Here are a small network's activations along a few directions, averaged over the inputs that share one value of a field.
Values that are neighbours, or in one group, have similar rows; names and order tell nothing.
Strong random noise was added to every row along 18 fixed directions; ignore it. To show where, here is one row again and again, with new noise each time:
[-351 -109  362  199  194  -58  114 -479  -80  246  193 -201   73  537
  237  -31 -714 -172  114 -258 -291 -792  235  168 -296 -156 -106  239
  337  568]
[ 132 -320 -468  701 -226   58   86   40  -36  -15  402  229 -188  195
 -504  320 -146  204  -55 -438 -735 -417  191  585 -713   71 -104  -76
  165  -82]
[ 169 -626 -500  -45 -175  271 -133    8   63  253  272 -156 -214 -674
 -328  -12  646 -296  101 -186  -19  488 -245  208   34  -52  475  205
 -342 -461]
[   7  105 -379  620 -317  -76 -180 -176  364   82  121  304 -105   43
 -282  414 -292  -47   19  286  300 -171  364  322  293 -574  187  142
 -104  218]
[ -74 -854 -320 -332 -417   57 -435 -364  314  -53  376  309   54   20
  -30  427  120  -51 -344  113  105 -472  -45  609  299   78   -8  535
  -12  477]
[-223  305   31  -18  509  -95 -135 -240  643 -260 -404  443 -407  382
   82  587   34 -263 -441 -108   97 -430 -292  415 -609  272   25  217
   37  300]
[ 265   73  155 -456  568  564  -69  -87  129 -106   88 -339 -215  -20
  -12   97   20 -168  106  129  848  380  583 -251 -442   86  252  295
 -186 -413]
[ 134  -29  364  390  431 -108  -67 -385  238 -255 -257 -242 -114  150
  361   68 -359  -42  -91  210 -543   45 -255  150   48  369  -71   42
  226  405]
[ 197   70  391 -123   32 -300  106 -450 -493  404   38   83   41    7
  128 -350 -469 -475  -47 -206  119 -193 -558  -87  423  184  520  375
  310  349]
[-267  222 -147  -70 -128  214 -256  235   14  208 -255  309   63 -446
 -873 -318  701  109  110  509  645  407    4  315    4   74  280  185
  -90 -221]
[  51  195  268 -252  500  -54  118 -263 -193  279 -301 -531 -367 -768
  530 -161   19 -607   62 -672 -403  584 -307   42  -30 -446  617  111
 -299 -249]
[-201  329   63 -192  -57 -190  411   90 -368  374  -46 -244   99  178
  351 -275  448   80  119 -112 -941 -257 -191 -413 -145  101  -87 -454
  282  454]
[ 317  321 -137  137  103  146  221  -74  147   74  160   -6 -500 -299
 -283  164  277  174 -409  422 -150  215  359  188  -56  504  434  137
  677  444]
[-354  556   65 -369  -59 -259    0 -110    6 -440 -349   -5 -251 -280
  123  402 -270   -1  179 -194   68  187  546  335   -9  -30  116 -319
  154  292]
[ 217  428   -4  352  -47 -396  -74  -51 -410   50 -265  225 -188 -103
 -107  329  -36 -119  226 -129  -54  143  152  352   26 -123  586 -261
 -329  565]
[  32  386 -230  322   70  -46   33 -227  578 -364   90   13 -596  378
 -131  375 -415 -153  185   95  338  163  404 -107 -252   14  245   28
  360 -420]
[ 242  270 -167 -339 -124  171 -235  100  325  -40  585  162 -358  693
  -64  -74  176  267 -267 -108 -576 -176  460 -349  -94  -74  -65  548
  281 -214]
[ 412  114   -9  189 -312 -397 -332  278   63 -547  188  267 -368  360
  -31  212  332  546  -24  -92 -880  527  -71 -105  473  875  172   73
 -365  549]
[-534  -53 -289 -144 -602 -572 -260 -279   99  -45   83  531 -537  363
 -339  -52  226  -97   94   67  363 -255   52  368 -143  -93  482   94
  841 -201]
[ 629 -282 -377  124 -146    3 -510    2   38 -251  -59  132 -140 -801
   91  187 -136 -263 -163 -312  -60  480  100  223  513 -901  103 -104
 -277 -634]


Field NATEL:
gato: [ 161  234   50  448  879  365  299  705  108  231   34 -241 -559 -505
 -114   50  637 -211   14 -653  -16   65  693 -677 -491   92  115 -578
 -216  511]
bopo: [ 950  175  -88  752  351  154 -404   98  207 -234  -19  -61 -215 -221
 -184  239 -603 -299  -63  -40 -124  193  582  113  323 -784   63 -192
   -6 -223]
lin: [-141   -8    2 -184  186  154  261 -304  199 -170  -98 -644  -14  -28
  337  392 -382 -153   87 -136 -968 -179  252  439 -334 -173 -293 -305
  399  141]
sivir: [ 272 -394  168  -35  105  245 -306  507 -508 -145  -21 -220  284 -170
 -568 -391  506  193  287 -115 -713  279  -61  146   47  719 -193 -237
 -345  175]
tadas: [ 198  -18 -147  886  237  170 -264  208  511  141  203  -97 -474  306
 -436 -126  606   78   94  192 -810  177  195  -90 -107   93  186  213
  -86  242]
pobe: [ -95  576  548  145  190 -135  138 -290  122  126  141 -433   67  721
  140 -127 -638  -12  360  220 -107  119  145 -253  389  311  266  734
 -236  638]
vol: [-310  -65 -199 -537 -896 -242   44 -107 -320 -153  349  479  371  298
 -398   61 -324  294  192   90  236 -256  -15  433  423  472   -2  287
  106  115]
mot: [  59 -100  -89  -92   99 -358  -83   37 -147  109 -147  156 -258   21
  209    8  183 -373  -41 -378  153   34 -579   98 -230 -298  505  -48
 -286 -476]
gid: [   3  349   40 -138  227   87  492  125   -8  -44   98  -28  175   33
   21  182 -661 -132 -249 -503   13 -367  -35 -181 -221  204 -413    7
   91   34]
sitam: [-105  148 -419  571   -3  308  373   60  518  196  330 -171 -200   17
 -158  431  -93  219  -41  334    2   33  455  259 -307 -190   13  142
 -210 -125]
mogok: [ -50  504   50 -101  206  306  101 -654  141  523 -253 -640   76 -118
  108  107 -142 -400  282  831  102  330  174  517  115 -598  626  593
  -47  193]
tunuz: [ 167  -83 -362 -169 -859 -181  368   60 -607   52  500 -107   49   73
 -224  156  162  451  414  380   75  461   48  283   99  440  516    8
 -289 -212]
turof: [ 678 -221 -309  -58  105  -61 -266  -97   -6  418  299   17 -253  391
  453  228  380 -540 -177 -264 -257 -510  159 -499  119 -766  331  -42
  -10  313]
The values of NATEL form a line.
Q: List every value one step from bopo, in the order listed.
A: lin, sivir
Q: List every value one step from tadas, in the order listed.
A: gato, turof
Q: List every value one step from gid, in the order listed.
A: pobe
Q: List every value one step from tunuz, in the order listed.
A: mot, sitam

Field VOR:
rolif: [-602   96  300  173  -52 -219 -479  189  101   40 -170  212  242  221
 -445 -455 -175    0  273 -122  -84 -384   75  153  429 -257 -325   73
   40  493]
lideb: [-201 -904  138 -333    1  225 -388   55   98 -159  -76  -11  277 -399
  -27 -310  354   35  -79  -57  -62   62 -451  122  272  218 -360  111
 -161 -237]
nipeg: [ 234 -204   16 -176 -325 -304 -527  -44 -281  122 -222  129  297  -63
   98 -437  362  -34  -24  398 -523  230 -594  192  613 -333    1   83
 -249 -175]
sute: [ 299 -224 -225 -368 -164  195   66 -146  -25  316  489  169 -168 -407
  -58 -144 -114 -315 -717 -354  -29 -458   -3 -102  154 -264   55  375
  897  -94]
bet: [  59  266 -338 -150   68  370  599 -322   60  134 -366   67  558 -554
 -161  522 -423 -511  -89  314  579 -366 -481  305 -169   78 -153 -404
   76 -179]
rolit: [ 242  295  666  125  344 -441  -55 -482 -586  -46 -397  133  -41  451
  482  -86 -444   86 -155   -9 -186    3 -345  452 -460  -97  331  179
  116   68]
zirib: [  19  270  190   17   71  101  249  335 -355  291   31 -485  334 -145
   92 -155  -43  113  468   17  120  419  253 -553  398 -136   76 -232
 -664  310]
vade: [-598 -588  -21    4 -282  101  296 -146  193 -119   90 -396  355 -384
  195    3 -359   91  208 -406 -362  105 -318  250  100  173 -534  -55
 -238 -155]
lufus: [ 175 -305  137 -148 -193 -389 -245 -108 -154 -109  111   74 -153 -158
  340 -220 -437 -494  -57 -772  135  -29 -263 -461  643 -269  149   78
  151 -180]
sut: [ 122 -340   13  787 -134  -39 -265  409   44   14  159  215  178 -185
 -170  -63   55  524 -269  234  -46 -146  239   57  391 -355 -360 -145
  -63  403]
limuz: [ 327  172 -212  386 -325   26  746   52 -504  527  268   17  309 -562
 -268  299 -431 -278  246 -552   51  153 -427 -104  462  300  359  -34
 -659  410]
benez: [ 175  298 -384 -706 -340 -243  -37 -249  344 -263 -105 -217 -108  287
  270   72  286 -443  279  130 -671  184 -454 -521  529  289  101 -217
  405  -92]
dokud: [-296  -27   74  585  -26   23   65 -189  284 -227  153 -135 -328 -252
 -280  125 -690   93  -21 -389 -716 -211  400  589   45  127 -112   42
  553  291]
lalov: [-176  200  615  507  211 -150   74  151  -54 -362 -131  446  287  572
  -69 -130 -972  305 -222 -211  428 -406 -171  -16 -122  443 -570  193
  -58   49]
lusa: [-637 -555 -287 -329 -151  171 -320 -280  667  -10  109 -150  325  498
    9 -213  196 -218  383  233 -375 -485 -376   -4   52   12 -567  244
   67 -168]
vib: [ 253 -229 -187   89  105   16  -81  -50  -56   79  180  -93  -34  182
   65   17   61 -385  292  -59  -82 -327   18 -386  184  216   68 -222
  121  427]
lipem: [ 266   71   78   46  223 -259  229  -34 -205  -29 -304 -262    7  259
  652  425  441  -12  154 -104 -761  118 -449 -187 -124  514   56 -534
 -469  708]
ninal: [ -32  316   94 -475 -242 -212  133 -198 -445  -64 -156 -106  310 -286
  478 -260 -501  148  -99  -68 -766 -104   89  137  328 -408 -325 -189
  560  -38]
let: [  20  155 -178  199  -17 -243 -377  148  266 -180 -377  382 -140  212
  -15   31  409  -10 -184   57 -196  -28 -229  -76  -50 -418 -134 -151
  -15 -196]
vetuv: [-131  471  101  718  290 -157 -112    1  456   67  -38   56 -148  717
 -128 -454  -73 -105  242  356 -308 -209  -79 -606   88   47 -110  -23
  516   56]
tanu: [ 339  529  181   -1  165  -25 -354  340   92  183   95  101 -291  202
   27 -400  298  247 -311  246  -66  202  417 -457  392 -445  183  297
  212   -4]
vove: [ 140 -403  386 -248  481  300 -148  146  -15 -177   82   59 -130  -72
   72   24   82    7 -206 -285  724  -14  285 -220 -283  345   -4   80
 -285   75]
ruz: [ 113  -78 -209 -368 -550 -414 -270   68 -429  134   38  636  243  524
  -24  -50  222 -211  104   62  509 -328 -450 -145  271 -350  166   42
 -343 -241]
guse: [ -16  373  227 -196  538  175  247 -543   63 -134 -282 -637  -17  154
  137  311 -446 -400  359  426 -183   -8  196  392 -457  378  123  -68
  271  229]
A value of VOR combines one of 4 hidden first parts with one of 6 second parts; all combinations occur once.
Q: Changing only the second part turns limuz into ninal. lipem has the same second part as limuz; what does that change turn lipem into?
A: vib
Q: Changing only the second part turns vove into rolif. bet has the same second part as vove; what does that change turn bet into?
A: sut
Q: Changing only the second part turns lusa into nipeg. vetuv has the same second part as lusa; what does that change turn vetuv into?
A: guse
Q: Changing only the second part turns ruz into let. lalov has the same second part as ruz; what does that change turn lalov into?
A: lufus

Field VON:
tupo: [ -10 -223   57 -369 -185   68 -108  366 -444   -9  149   77  392   63
 -198 -220  124   67  336 -329  102   26 -169 -238  103  327 -158  -64
 -576 -145]
dudas: [-304 -147  -69 -387 -417  -96  623  -25 -328    7  157 -189  251 -221
  464  508 -118  512 -203  163  190 -144  298  293  -44  308 -146 -216
 -132  669]
sev: [-585 -190 -314  -97 -318   91  397 -251  471  191  430 -135  -60   -7
  -72  -35 -287 -289  145 -338    6 -258 -277 -173   99   55  -91  267
  292 -440]
beru: [ -22  210  -63  886  245  -19  179   74 -219  465 -170 -299  -44  195
 -355  -93  116 -327  751 -356 -367   89  -44  -88 -498 -181  391 -305
 -560   94]
godev: [ 393  130  385  689  796  -64 -308 -220  231  -79  -89 -162 -711  667
  337  -74 -142 -138  -81 -101 -543  -57  281  -39 -657 -381  298  148
  179 -209]
pom: [ -50   50   62  322  107   -8 -128  134  179  -89    2 -272  -46  149
   87  239  -14   81  205 -165 -552   30  370  -29   80 -176 -150 -136
 -356  515]
rep: [ 160  268   97  264  374  185 -483   81  424 -502 -465 -106  175  402
 -177 -101   48    2  469  591  -44  255   95 -383   84  107 -494 -413
  111 -137]
seb: [  68  235   15 -295   94   99   49 -215  210  -10 -109  -19   58  165
  -14  -50 -127 -320  156  390  458   29 -299 -208  180  153  140  110
   80 -216]
temaf: [ -55  289 -508  -41 -453   40  210 -237  314   55  245  180 -313 -266
 -331  268   10  134 -288  251 -185  -44  294  467    2 -103  231  293
  662  -58]
dotot: [ -23  307  578   -6  204 -397 -291  -95 -203    7 -480 -153   17   98
  727 -442   39  258 -154  367  -43  366  -17 -106  132 -848   29   15
   -8 -260]
par: [-142  423 -106 -176 -362 -298  139 -118 -176   85 -135  338  -21  266
  -43 -252   21   51   30  192  127   51 -272  -46 -131 -218  146  -55
  338 -625]
midul: [  20  -32   59 -123 -131 -318  -20  218 -470  128  -95  529  -41  184
  -96 -378  388  203 -440   74  323 -297 -234  -40 -443    4   11 -148
  573 -324]
gazis: [ 218 -423   44 -295 -203 -200  440 -110 -623   78  203 -270  207  -52
  497   74  -12  104   -8  -88 -257   46 -441  -22   40  496  154 -212
  -89  230]
The values of VON form a line.
Q: Going along VON from beru by way of its neighbour rep, in what order are dudas, temaf, dotot, gazis met?
A: temaf, gazis, dudas, dotot
Q: List every value one step from godev, in the order listed.
A: sev, seb
